A small network was shown many inputs. Here are its activations along a few directions, one row for each input.
In each table, some parts of the input vary, and every possible input appears once, in random order.
A made-up example of a description, with smaller parts first: ring(5) and (point or ring(11) or (values(2) and line(6))).
Shared parts are said once, and a part with two or three values counts as separate values.
In the rows, zero is written as 128.

Other details of the inputs shift rows strongly along two fixed directions, in all tables alike. That doesn't count.

A family of inputs:
r1: [164 104 141 183 150 156 145 151 113 117 125 151 112 142 116]
r2: [157 190  97 147 175 104  87 131 139 204 143 123 108  45 121]
r3: [134 123 166 137 137 166 175 125  78 128 109 142  92 141 172]
r4: [120  97 134 188 143 145 179 134  92  80 130 115 105 143 141]
r5: [160 125 143 156 154 142 155 133  91 124 109 183 105 156 144]
r6: [162 164  85 160 176 117  85 153 169 196 165 103  96  30 105]
r7: [ 97 141 118  89  96  92 107 104 121 110 129 111 142 168 116]
r8: [159  84 134 182 154 155 144 152 114 121 108 172  99 141 127]
r9: [119 179  92 138 155  70 113 115 134 191 187  94  71  59 142]
r10: [139 130 190 141 119 154 143 112  84 118 124 156  76 167 155]
r11: [ 98 105 117  79 103 160 137 134 156 135 122 101 134 139 131]
r12: [117 147 113 128 145 127 105 134 175 210 194  96  53  55 142]
r13: [163 138  79 146 184 110  87 156 176 186 137 124  81  37 120]
r14: [119 156 143  92  80  99 100 114 138 106 131 129 179 147 118]
r15: [ 89 136  94  85 113 105 141 112 116 117 109  95 160 147 131]
r16: [154 112 182 189 113 127 141 141 114  85 157 141 121 134 130]
r17: [126  89 169 152 139 175 162 135 110 121 135 131  90 139 155]
r18: [112 124 128 107  87 121 116 126 165 102 147 112 180 130 104]
r19: [151 134 182 173 123 120 152 121  85 100 136 152 139 135 148]
r20: [123 106  89  93 109 135 115 134 176 130 110 135 154 157 100]
r21: [133 124 103  71 127 120 103 114 143 126  57 156 176 150 102]
r22: [124  95 150 185 135 131 164 125  96  90 151 122  95 148 126]
r23: [118 100 140 186 144 139 172 130  95  86 141 118 101 139 138]
r24: [110 152 128  87 104 107 118 123 138 121 123 119 199 132 134]
r25: [101 109 137  79  84 146 103 120 159 131 140 116 122 162 113]
r26: [118 133  96  75 119 125 108 119 148 138  79 164 161 158 111]
r27: [148 110 157 191 129 147 166 152 107  84 136 130 137 112 147]
r28: [ 95 134 131  56 109 144 125 114 132 146 113 119 142 154 143]
r29: [139 133 110  82 133 121  95 116 130 123  69 145 187 140 100]
r30: [178  94 141 181 168 153 128 148 105 104 100 153 121 117 115]
r31: [ 86 141 100  86 112 102 132 104 121 120 116 102 158 150 127]
r32: [139 118 178 137 133 155 155 112  83 131 134 153  87 155 164]
r33: [105 125 122 102  99 127 122 133 167 100 135 107 190 126 112]
r34: [114 155  92 162 140  82  91 133 159 173 203  84  61  63 126]
r35: [112 148 125  87  98 109 129 129 135 118 110 114 200 129 133]
r36: [123 152 103  77 115 123 110 119 147 136  94 140 175 161 100]
Each input here is: values(2) and (ring(6) or (values(3) and line(4))).
Question: The inputs of r13 and r21 match in every part but the values(2) part. If r25 is changed in the same way as r13 into r21, which row does it become?
Answer: r10
Question: Which other rows does r26 become when the values(2) part takes its other values? List them by row number.
Answer: r8
Question: Which other rows does r3 become when the values(3) part takes its other values? List them by row number.
Answer: r15, r35

A family of inputs:
r37: [124 125 133 127 123 134 126 130 137 134 141 121 115 124 129]
r38: [120 134 118 129 130 122 131 129 131 132 136 115 125 116 130]
r39: [125 130 124 125 130 130 132 132 135 133 133 122 132 115 132]
r40: [142 129 117 145 131 117 114 140 144 122 132 127 148 110 110]
r41: [127 131 121 117 134 131 124 128 130 144 123 133 119 127 130]
r42: [137 133 119 127 141 127 118 128 130 140 118 133 127 118 122]
r43: [121 141 127 125 126 112 126 121 121 131 138 123 122 125 133]
r44: [117 132 116 132 131 117 134 127 128 129 137 115 123 119 129]
r45: [135 126 120 142 126 120 122 136 142 121 135 125 139 116 117]
r46: [125 124 136 126 123 137 126 130 138 133 140 125 118 124 131]
r47: [124 134 121 127 131 126 131 132 134 135 135 118 128 114 131]
r48: [136 130 122 128 139 127 121 129 128 134 122 127 127 118 125]
r49: [133 131 120 120 137 132 124 130 131 143 117 141 120 131 128]
r50: [137 131 118 120 139 130 120 130 132 141 112 142 127 127 122]
r51: [128 143 136 122 124 121 125 124 125 136 134 127 128 122 134]
r52: [118 127 128 127 121 129 125 127 137 131 142 118 117 128 127]
r53: [ 91  88 127  67  70 143 132 107 136  68  91 122 196 219 103]
r54: [125 143 132 126 126 117 125 122 122 133 136 125 122 122 136]
r55: [131 128 124 127 136 130 125 129 127 137 123 129 120 121 130]
r56: [164 101 204 200 144 158 179 128  54  83 116 172 106 164 160]
Question: What do these inputs look like to the network?
Answer: values(2) or ring(6) or (values(3) and line(4))
Question: List by row number the other inputs of the same sort as r40.
Answer: r45
Question: A walk changes only the ring(6) part. It starts at r42 and steps to r50. List the rest of the walk in order.
Answer: r49, r41, r55, r48

A family of inputs:
r57: [ 98 134  67 106 133 107 104 131 177 152 147  94 126  94 105]
r58: [132 169  85  97 133  95  76 129 159 161 130 131 147  99 105]
r59: [192 147 182 242 192 130 160 150  69 142 158 155  55  54 163]
r60: [108  97 137 115 112 149 161 112  89  81  86 135 137 194 131]
r61: [186 128 174 248 197 154 156 159  96 153 161 156  41  59 158]
r62: [102 139 107  95  97 104  96 129 187 157 172  84 121 101 115]
r63: [118 104 133 134 112 125 154 111  97  66  96 129 170 181 120]
r64: [112 167 100  75 128 119  98 131 168 180 129 114 123  93 135]
r65: [135  83 142 129 114 161 154 134 122  89 102 134 167 172 120]
r66: [123  97 151 107 111 157 161 121  96  99  90 140 156 189 143]
r67: [111 112 165 126  80 130 141 110 101  69 130 128 165 183 128]
r68: [127 156  89  75 142 112  81 118 161 180 124 124 121 105 110]
r69: [148  83 136 132 114 155 129 131 121  86  83 173 155 187 106]
r70: [113 139 160 142 128 127 146 119 113 146 168 126  75 120 153]
r71: [115 163  92  98 127  95 103 135 163 160 143  97 160  89 128]
Question: The inputs of r57 and r60 match in every part but one. If r61 is changed in the same way as r57 into r60, which row does it become?
Answer: r64
Question: What do these inputs look like to the network?
Answer: values(3) and (point or line(4))
Question: Which other rows does r68 become when the values(3) part takes its other values? List them by row number.
Answer: r58, r69
Question: A walk changes only the line(4) part. It starts at r63 and steps to r71. List the rest of the walk in order.
Answer: r59, r58
